These are the activations of a small neural network, seen along a few directions. Each row is one input.
In each table, some parts of the input vary, and every possible input appears once, in random order.
A made-up example of a description, with smaller parts first: one of 4 places along a line, together with either a single point or one of 9 places along a line or (one of 2 separate values, together with one of 8 places around a ring).
Shared parts are said once, and a part with two or three values counts as separate values.
In the rows, 128 means zero.

A family of inputs:
R1: [117 144 126 118 128 122 118  96 140 124  99 103  88 149 148 159 146]
R2: [128 116 124 112 151 127 124 113 100 119 101 102 132  89 144 109 111]
R3: [170 101 126  89 125 154 135 152 129  98 159 160 157 123 118 105 148]
R4: [146 110 149 131 135 139 116 148 116 120 169 138 131 164  84 107 145]
R5: [121 134 126 115 149 137 125 130 100 136  92 119 135  81 133 106 106]
R6: [118 114 130 144 105  80 109 136 151 138 127 120 114 113 147 153 128]
R7: [132 141 133 120 147 107 119 127  94 122 115 118 142  89 171 128 127]
R8: [138 135 117 139 111 134 121 160 116 123 168 148 148 165 119  82 141]
R9: [119 145 109 124 176 161 230 143 127 115 173 109 156 184 130 160  95]
R10: [147 145 104 147 106 148 115 161 128 119 173 135 158 153 126  88 141]
R11: [ 98 146 137 119 121 152 121 109 139 145  80 118  98 141 126 146 126]
R12: [126 106 114 138 116  81 111 124 158 130 123 105  96 115 129 141 127]
R13: [138 119 151 120 132 142 129 131 127 117 178 137 133 143  82 106 148]
R14: [112 124 125 156 104  89 109 134 150 148 108 138 135 114 131 154 126]
R15: [131 138 133 188 169 143 224 138 147  76 160 140 112 163 128 135  83]
R16: [137 114 128 110 132 147 123 119 127 122 188 159 133 132  96 111 131]
R17: [107 108 124 139 109 111 114 138 158 151 104 121 107 106 109 130 107]
R18: [127 152 128 133 144 116 119 126  92 131  97 136 162  89 153 129 125]
R19: [138 118 135 142 134 140 126 156 118 136 170 142 143 165 108  93 157]
R20: [122 120 126 146 104 103 113 131 157 165 104 132 127 114 119 138 107]
R21: [113 158 138 126 116 143 119 103 138 158  80 129 117 150 136 154 126]
R22: [104 162 137 134 116 129 115 106 132 141  86 135 124 149 149 169 144]
R23: [115  90 123 136 109 101 113 122 158 134 112 103 104 113 118 133 113]
R24: [109 152 143 122 117 120 115 108 134 131 104 119 105 147 166 169 146]
R25: [165 104 122 100 115 152 146 138 121 105 168 158 144 115 108 108 152]
R26: [136 147 129 123 144 129 123 123  98 149  93 130 155  89 141 114 106]
R27: [154 108 123 111 118 155 136 128 117 114 181 157 134 118 100 119 142]
R28: [140 131 115 113 159 108 122 115 101 115 112 103 125  91 155 117 125]
R29: [105 128 136 117 120 142 120  93 139 129  89 101  96 147 136 150 132]
What do these inputs look like to the network? -> either one of 2 separate values or one of 9 places along a line or (one of 3 separate values, together with one of 6 places around a ring)
Which of the alternatives is R28? -> one of 3 separate values, together with one of 6 places around a ring

A family of inputs:
R30: [147 125 121 122  85 144  88 151 130 133 175 152 153 165 109  96 173]
R31: [ 68 181 144 173 135 189 201 114 172 162  88 126 104 232 102 181  83]
R32: [144 135 113 145 161 131 190 152 114 102 150 140 165 107 146 117  88]
R33: [ 92 127 128 171 130  96 199 104 208  92 152  88  49 221 152 226 121]
R34: [151 121 130 101 171 168 170 109 103  83 139 121 123 123 123 113 124]
R35: [142 113 118 115 177 140 182 133 107 106 152 108 144 113 122 114  93]
R36: [112 137 148  91 113 118  78  91 120 154  63 120 112  96 151 163 150]
R37: [109 114 139 103 118 117  86  88 128 133  55 102  85  80 145 140 128]
R38: [110 157 131 160 119  77  79 121 118 164  67 117 128 103 164 136 127]
R39: [113 134 114 151 113  78 104 121 138 154  64 116 126  62 160 148  97]
R40: [150  91 118 152 101 109 126 173 150 128 170 161 152 108  98  99 124]
R41: [145  73 121 119 117 118 118 154 144 135 176 132 126 113  75  92 124]
R42: [100 110 121 119 128  89  97 106 134 155  68  87 107  68 140 142 101]
R43: [134 162 129 156 166 134 161 154  90 112 158 139 163 141 151 107 117]
R44: [151 105 139  95  99 150  92 125 130 130 177 164 133 139  86 113 169]
R45: [142 120 134 164 104 109  96 169 127 132 177 156 157 145 100  90 150]
R46: [138 167 117 114 148 166 157 140  91 109 152 132 160 161 155 116 146]
R47: [144 144 136  89 163 170 162 111  91 103 150 141 146 137 130 136 146]
R48: [153  85 134 104 108 147 103 128 142 113 167 146 103 122  79  88 150]
R49: [114 160 125 115 104 110  71 116 123 160  61 114 126 126 171 144 151]
What do these inputs look like to the network? -> either one of 2 separate values or (one of 3 separate values, together with one of 6 places around a ring)
Which of the alternatives is R36? -> one of 3 separate values, together with one of 6 places around a ring

A family of inputs:
R50: [ 77 130 133 187 132  61 142 123 168 157  74  93 101 115 143 191  84]
R51: [105 166 146  96 175 121 132  78  86 123  58  87 122 100 189 177 121]
R52: [166  61 123 114 131 105  97 146 132 100 171 113 119 105  90  73 146]
R53: [120 169 117 152 143 160 171 167 123 116 143 127 152 199 152 120 126]
R54: [126 136 133 144 143 117 155 132 127 109 199 134 123 171 128 150 142]
R55: [105 122 128 189 103  62 121 123 177 144  69 128  99  83 154 172  90]
R56: [115 129 137  84  59 145  54 110 160 178  99 144 111 146 101 151 177]
R57: [150 114 105 110  95 117 110 144 133 125 200 151 159 126 123 121 155]
R58: [130 162 137 101 150 124 114  80  91 111  50 122 120  67 195 159 134]
R59: [118 123 154 110  77 127  22 115 140 166  99 125  88 136  92 102 177]
R60: [157 128 125 137 145 139 100 146  81 144 141 142 168 100  95  54 124]
R61: [142  90 140 119 156 122 176 128 145  99 172 113 104 158 105 149 131]
R62: [126 149 104 149 134 137 167 137 140 105 189 116 114 192 141 137 132]
R63: [130 158 142 140 176 153 175 128 105 136 143 144 156 154 110 130 105]
R64: [157 136 111 107 126 155 132 143 102 154 143 160 189 109 103 104 121]
R65: [156 154 135 144 146 155 156 128 108 122 135 174 158 122 115 113 116]
R66: [129 145 113  62 134 122  93  98  85 150  57 111 146  52 186 148 144]
R67: [106 102 108 149  85  59  97 139 177 182  80 119 127  71 149 161  90]
R68: [ 75 144 104 193 121  78 155 125 179 149  61  73  96 138 154 176  74]
R69: [150 132 126 147 114 118 135 130 136  93 192 165 128 139 133 132 152]
R70: [111 126 120 127 158 179 203 126 139 106 144 108 110 150 114 119  85]
R71: [143 104 112 125 146 143 189 133 156  96 162  94  95 179 119 135 120]
R72: [128 137 126  87 152  99  63 100  62 138  54  96 124  45 176  94 144]
R73: [138 109 139 125 139 160 170 123 130  94 146 160 120  97 105 119 105]
R74: [ 84 150 136 128  94 164 111  89 165 153  88 108  78 219 121 163 149]
R75: [148 135 119 114  99 142 117 174 109 139 153 160 195 133 134 105 154]
R76: [151 106 120 140 114 101  77 147 113 113 199 131 138 117 115  72 158]
R77: [112 113 148 121 167 159 190 122 125 110 154 127 119 128 100 135  95]
R78: [148 126 133 144 118 126  86 176  87 128 152 140 175 123 126  55 156]
R79: [147 152 140 151 120 142 141 160 113 106 145 175 164 146 144 116 149]
R80: [108  98 123 172 102  36  66 144 152 168  77 103 102  64 137 110  89]
R81: [165  69 109  85 111 122 130 143 152 113 172 133 140 114  99 122 143]
R82: [ 87 139 165 122 104 146  98  88 152 159  99 126  84 195 108 178 161]
R83: [138  91 115  88 121 161 143 139 125 126 153 147 150  84  93 112 108]
R84: [139  82 129 117 141 144 111 142 103 114 152 129 129  76  84  63 110]
R85: [105 178 118 101 164 139 143  81  99 117  49  67 115 124 202 163 107]
R86: [122 157 146 147 151 141 159 161 108 120 153 145 160 178 139 134 137]
R87: [114 140 158 124  76 147  78  92 162 144  92 157  84 162 112 160 171]
R88: [128 171 113 145 168 172 187 133 121 131 134 126 148 176 123 115  95]
R89: [165  86 132 122 129 122 155 128 154  81 164 145 108 127 110 131 141]
What do these inputs look like to the network? -> one of 5 places along a line, together with either one of 3 separate values or one of 5 places around a ring
The inputs of R75 and R78 match in every part but the place on the line of 5. If R83 is changed in the same way as R75 into R78, which row does it become? -> R84
The inputs of R51 and R72 match in every part but the place on the line of 5. If R54 is changed in the same way as R51 into R72, which row does it become? -> R76
Change only the choice among 3 separate values in R87. List by row number the other rows that result. -> R55, R58
Change only the choice among 3 separate values in R82. List by row number the other rows that result. -> R50, R51
Change only the place on the line of 5 in R64. List by row number the other rows that result. -> R60, R63, R65, R88
Change only the place on the ring of 5 in R62. List by row number the other rows that result. -> R53, R70, R71, R88

A family of inputs:
R90: [ 78 161 129 152 157 136 185 103 136 126  76  94 105 139 163 178  78]
R91: [154 110 114 144 128 154 168 193 132 130 220 159 183 174  75  83 122]
R92: [ 92 186 126 155 155 114 166  95 128 133  58  94 118 148 189 198 103]
R93: [162 114 119  80 135 120  93 132  73 127  79 143 177   7 159  92 125]
R94: [108 118 138 134  67  89  58 122 175 166 101 130  84 139 127 151 158]
R95: [ 95 100 136 140  63 106  68 121 180 159 112 126  87 131 100 144 141]
R96: [148 115 138 104 146  87  56 137  57 137 105 125 166  28 148  75 142]
R97: [156 143 143 132 137 199 153 151 105 104 183 174 155 184  86  77 150]
R98: [158 134 132  83 156 194 172 129  94  97 217 160 160 167 100 114 154]
R99: [117  86 139 122  86 105  80 111 179 155 107 118  78 134  87 144 145]
R100: [ 90 179 129 145 161 120 173 105 131 134  64  97 102 146 189 186  96]
R101: [166 104 114 121 142 157 177 163 126  65 228 132 141 181 115  95 153]
R102: [170  95 120 163 141 133 186 167 143  83 246 171 144 146  80  93 116]
R103: [110 124 135 144  61  83  50 112 172 165  93 128 101 142 128 162 163]
R104: [100 147 134 133 179 135 192  93 136 122  71  85  98 140 150 178  81]
R105: [145 133 102  97 132 114  70 114  81 147  87 112 149  41 151  79 121]
What do these inputs look like to the network? -> either one of 3 separate values or one of 5 places around a ring or (one of 2 separate values, together with one of 4 places along a line)

A family of inputs:
R106: [128 140 130 134 158 165 180 133 121 113 152 130 135 162 113 122 110]
R107: [151 119 127 109 134 150 115 143  98 126 150 145 157 108 107  80 136]
R108: [ 88 163 130 157 107  91  93 114 141 175  40 112 119 113 167 166 112]
R109: [129 122 127 148 124 139 158 143 153 113 179 134 119 186 106 131 133]
R110: [152 103 129 126 103 125  94 151 129 125 177 150 139 133  99  91 159]
R111: [159 118 119 117 137 123 123 150  98 110 166 143 162 100 132  93 139]
R112: [ 94 111 126 135 116  67  90  96 154 157  37  85  83  61 155 164  97]
R113: [131 125 131 128 136 158 173 130 143 113 161 139 125 166 107 140 123]
R114: [137 138 121 143 160 139 189 140 122  96 166 128 140 153 139 133 114]
R115: [153 106 129 104 113 144 108 138 119 125 160 155 145 113 101  99 149]
R116: [ 86 162 140 108 120 108  86  69 130 155  20  87  83 114 183 189 137]
What do these inputs look like to the network? -> either one of 3 separate values or (one of 2 separate values, together with one of 4 places along a line)
List by row number the other inputs of the same sort as R116. -> R108, R112
Change only the choice among 2 separate values in R111. List by row number the other rows that result. -> R114

A family of inputs:
R117: [161  55 126 113 102  90  85 147 147 107 202 132 107 106  89  91 160]
R118: [ 94 149 130 146 108 116 163 101 187 118 113 113  76 194 163 220 137]
R119: [133 113 116 104 119 104  94 125 109 158  69 135 158  16 143 117  96]
R120: [179  81 112  95 151 111 117 139  89  80 176 122 145  59 129  72 141]
R121: [113 112 132 140 136 176 193 126 177 123 161 122  94 205  68 141 101]
R122: [121 137 136 123 192 195 224 118 112  98 142 123 127 152 105 126  81]
R123: [ 93 162 122 145 160  90 110 108  99 153  41  73 116  87 181 134  95]
R124: [ 82 134 136 173 104  75  80 115 163 162  56  85  78 137 146 149 115]
R125: [161 149 112 164 163 137 185 181  95 102 190 160 192 133 137  85 107]
R126: [122  88 131 134  72  84  67 130 167 173  87 149 119  63  99 136 123]
R127: [133 150 148  92  77 174  49 111 118 153 137 163 127 178 101 112 204]
R128: [148 168 144  60 130 191  79 115  58 136 109 151 168 135 140  96 189]
R129: [111 175 130 123 171 129 192  89 120 103  94 106 119 146 194 207 115]
R130: [140 120 117 182 108 120 153 188 152 125 214 160 164 181  96 106 129]
The inputs of R122 and R121 match in every part but one. If R120 is changed in the same way as R122 into R121, which row does it become? -> R117
What do these inputs look like to the network? -> one of 2 separate values, together with either a single point or one of 6 places around a ring
Change only the choice among 2 separate values in R125. List by row number the other rows that result. -> R130

A family of inputs:
R131: [166 135 112 110 175 149 201 145  95  70 203 138 167 139 152 124 132]
R132: [132 185 144  73 111 175  35 110  51 177  56 157 181  97 146  89 177]
R133: [149  96 113 128 124  58  76 141 111 117 132 104 131  60 157  99 139]
R134: [ 94 137 129 160  64 111  81 137 182 180 112 131 109 184 111 151 145]
R135: [122 119 117 130 186 130 179 123 105 115 101  92 129  78 135 111  64]
R136: [132 146 113 132 183 102 163 122  90  93 117  87 135  98 189 130 108]
R137: [100 160 132 133 154  96 155  81 133 111  61  91  89 117 202 206 115]
R138: [156 109 116 110 177 178 218 145 110  91 187 143 162 120  98 105  89]
R139: [165 108 111 146 102 118 116 187 124 134 191 175 188 111 101  76 133]
R140: [104  89 131 120  80 128  98 114 191 158 119 115  76 155  78 147 134]
R141: [ 95 133 133 168  83  62  67 123 160 180  53 127 113  86 148 160 115]
R142: [151 164 144  33 123 165  36  87  45 134  81 137 154  89 168 104 207]
R143: [138  68 117 126 127  84  91 143 127 140 116 109 124  39 103  79  97]
R144: [183  86 111 108 114 108 115 164 117  91 217 155 162 102 122  91 164]
R145: [ 89 137 133 123 139 171 184  95 170 133 101  97  81 194 110 179 101]
R146: [ 90 135 135 131 158 124 171  81 148 133  45  95  83  97 148 186  71]
R147: [ 98 162 130 124 135 142 167  95 154 112 118  94  85 215 165 198 145]
R148: [130 118 113 167 111  68  76 166 118 160 107 124 157  69 136  84 109]
R149: [114 116 128 122  76 100  82 113 175 136 136 111  81 176 133 166 176]
R150: [151  74 142 124 104 155 118 144 154 117 199 160 112 149  44  84 147]
R151: [143 138 146  32 127 193  52  88  59 157  64 141 147  68 114  85 165]
R152: [113 167 114 169 170 112 162 148  96 136  93 107 161 107 168 116  77]
R153: [126 170 142 165 148 179 186 150 123 117 175 159 150 216 108 122 126]
R154: [172  59 115 107 117 135 131 165 132 113 201 160 156  81  67  71 123]
R155: [142 123 139 164  89 138 101 167 145 138 190 176 144 179  78  88 157]
R156: [144 148 140 127 161 169 185 126 116  74 199 139 123 208 129 137 157]
R157: [148 157 113 148 162 160 202 170 101 113 178 158 194 148 131 108 102]
R158: [135 123 144 127 164 197 203 125 131  95 184 143 118 188  74 118 114]
R159: [105  85 135 127  99  79  84 100 170 159  61 112  80  57 115 155 103]
R160: [160 101 138 125 101 128 101 143 138  95 215 156 117 170  99 104 188]
R161: [115 112 132 130  95  52  68  98 154 136  78 107  86  79 170 174 146]
R162: [ 80 182 134 171 141 106 154 106 139 154  37 110 116 124 180 191  84]
R163: [ 79 184 132 163 123 153 166 121 161 156  94 113 113 222 143 183 114]
The inputs of R145 and R147 match in every part but one. If R146 is changed in the same way as R145 into R147, which row does it become? -> R137
What do these inputs look like to the network? -> one of 3 separate values, together with either a single point or (one of 2 separate values, together with one of 5 places around a ring)
Change only the choice among 2 separate values in R148. List by row number the other rows that result. -> R152
